[[109 115 120 135 140 114 117]
 [143 146 131 110 111 135 125]
 [117 144 116 109 112 134 116]
 [129 118 133 137 127 125 130]
 [126 143 133 110 135 130 127]
 [110 109 146 148 142 125 146]
 [137 124 138 120 133 148 112]
 [146 149 108 114 107 115 132]
 [149 131 110 147 136 120 135]
 [132 121 143 128 142 132 146]
 [108 118 142 138 142 125 134]
 [142 138 108 126 108 119 113]
 [139 133 125 125 122 137 124]
 [122 129 112 137 114 141 131]]
The entry in the bottom-right corner -> 131
The 1st entry in reading order is 109
The largest entry in the first column: 149
The third entry from the end, reading row by row?
Answer: 114
The bottom-left entry: 122
The 4th entry, reading row by row?
Answer: 135
The 5th entry, reading row by row?
Answer: 140
The third entry in reading order -> 120
The 2nd-last entry, reading row by row: 141
The entry in the top-right corner -> 117
The 4th-last entry, reading row by row: 137
The entry just left of the smallest entry?
Answer: 114
The smallest entry?
Answer: 107
The smallest entry in the last column is 112
The fifth-last entry, reading row by row: 112

x =
[[131 128 125 123 110 116 119 130 120 128 123 124 123 129 125 130]
 [127 127 130 128 130 131 130 135 116 140 127 129 125 128 126 127]
 [132 128 138 124 138 134 136 133 127 132 135 129 131 128 129 123]
 [120 131 119 136 130 130 135 134 121 127 123 129 128 124 131 124]
 [130 127 125 120 130 119 125 138 129 134 128 120 125 129 127 128]
 [120 127 131 128 150 123 126 140 121 122 132 128 132 126 131 132]
 [128 132 139 124 141 125 129 137 137 130 126 124 129 125 128 135]
 [129 128 131 126 123 128 138 132 126 130 127 135 129 124 125 125]]
What is the third entry in reading order?
Answer: 125
The 1st entry in reading order: 131
The entry directly below the smallest entry: 130
What is the entry directly above the largest entry?
Answer: 130
What is the bottom-right entry?
Answer: 125
The bottom entry of the column that holds the largest entry is 123
The entry in the top-right corner: 130
The entry just left of the largest entry -> 128
The top entry of the column that holds the largest entry: 110
The 2nd entry on the main diagonal is 127
The bottom-left entry: 129
The 2nd entry on the diagonal from the top-right corner is 126
What is the 4th entry from the end, reading row by row?
Answer: 129
The entry just left of the smallest entry -> 123
The second entry from the end, reading row by row is 125
What is the third-last entry, reading row by row?
Answer: 124
The second largest entry -> 141
What is the entry just right of the smallest entry?
Answer: 116

W =
[[123 133 115 125 114 138 114 122 131 129 112 121 136 132 131 142]
 [121 131 131 125 116 124 123 117 127 134 120 123 141 133 130 145]
 [133 128 140 123 126 119 116 127 132 138 129 118 131 138 132 140]
 [125 123 147 117 138 120 125 129 128 134 133 123 134 133 133 132]
 [129 131 149 126 119 118 128 120 127 145 129 123 150 133 120 130]
 [117 130 120 128 111 141 109 107 128 140 110 122 139 137 131 127]
 [123 125 135 120 130 133 118 124 129 135 124 123 137 131 129 124]]
The first entry on the diagonal from the top-right corner -> 142
The third largest entry: 147
Report the largest entry in the first column.
Answer: 133
Report the top entry of the column that holds the smallest entry.
Answer: 122
The entry just right of 115 is 125
The third entry on the diagonal from the top-right corner -> 138
Report the third entry from the end, reading row by row.
Answer: 131
The entry directly below the smallest entry -> 124
The top entry of the column that holds the largest entry is 136
The first entry of the smallest entry's row -> 117
Report the entry in the bottom-right corner.
Answer: 124
The entry just right of the largest entry: 133
Report the top-left entry.
Answer: 123
The largest entry: 150
The entry just right of the smallest entry -> 128
Report the 2nd-last entry, reading row by row.
Answer: 129
The entry just right of 136 -> 132
The largest entry in the last row is 137
The entry in the bottom-left corner is 123
Report the fifth entry in reading order.
Answer: 114
Report the entry just left of 136.
Answer: 121
Report the last entry of the largest entry's row.
Answer: 130
The entry just left of the smallest entry -> 109
Report the 5th entry from the end, reading row by row.
Answer: 123
The smallest entry in the last row: 118
The entry just left of the largest entry is 123
Report the 2nd largest entry.
Answer: 149
The entry directly below the largest entry is 139

Questions about the array below. Counting starts at 1.
1) The entry in the top-left corner?
2) The entry in the bottom-right corner?
3) The entry directly below the smallest entry?
4) The entry in the top-right corner?
5) The entry in row 1 and column 2?
6) The entry in row 1 and column 3?
[[126 131 125 133 127 129 130 127 131 130 125 131 128 124 128 127]
 [127 122 127 130 125 125 128 128 124 130 132 125 126 129 123 125]
 [127 123 115 110 130 124 134 122 126 105 146 115 111 129 130 135]
 [133 108 129 123 153 129 135 114 132 140 121 138 122 131 113 125]
 [116 123 122 130 116 119 134 129 129 125 133 134 127 128 125 124]
 [135 132 128 128 124 126 127 125 130 125 135 132 133 133 134 119]
 [131 127 135 131 130 131 137 130 131 120 124 124 125 127 133 125]
 [108 129 124 129 122 117 127 142 131 129 132 132 131 124 137 117]
 [114 131 125 123 133 122 128 117 147 136 130 136 111 138 137 127]
 [128 150 121 120 132 138 143 120 156 102 116 115 136 123 113 142]
 [148 124 123 118 113 130 128 126 132 129 146 123 134 138 122 126]
 [122 142 143 125 133 127 131 122 131 122 128 123 138 129 139 113]
 [114 120 122 135 127 124 137 127 130 151 133 131 134 142 126 117]]
1) 126
2) 117
3) 129
4) 127
5) 131
6) 125

Read these off the grid that follows. Rows and columns are numbered from 1.
1) Report the entry in row 3 and column 1.
2) Report the largest entry.
3) Report the bottom-left entry.
4) Report the top-right entry.
5) Report the entry at row 1, column 2.
6) Report the entry in the top-left corner.
7) Report the entry at row 2, column 1.
8) Report the entry at row 2, column 3.
[[118 138 104 140 138 136 126 127 129 117 141 107 134 135]
 [147 109 147 118 106 133 128 137 126 137 111 146 103 113]
 [150 114 117 126 135 130 130 115 122 124 135 117 143 110]
 [106 143 130 119 126 143 134 123 135 140 121 116 134 139]
 [116 147 114 152 141 100 123 125 139 114 135 129 117 147]
 [146 123 112 148 144 104 121 131 117 121 145 123 120 113]]
1) 150
2) 152
3) 146
4) 135
5) 138
6) 118
7) 147
8) 147

Read these off the row that follows.
1) What is the entry just left of 126?
2) What is the entry just left of 149?
[139 127 154 126 149]
1) 154
2) 126
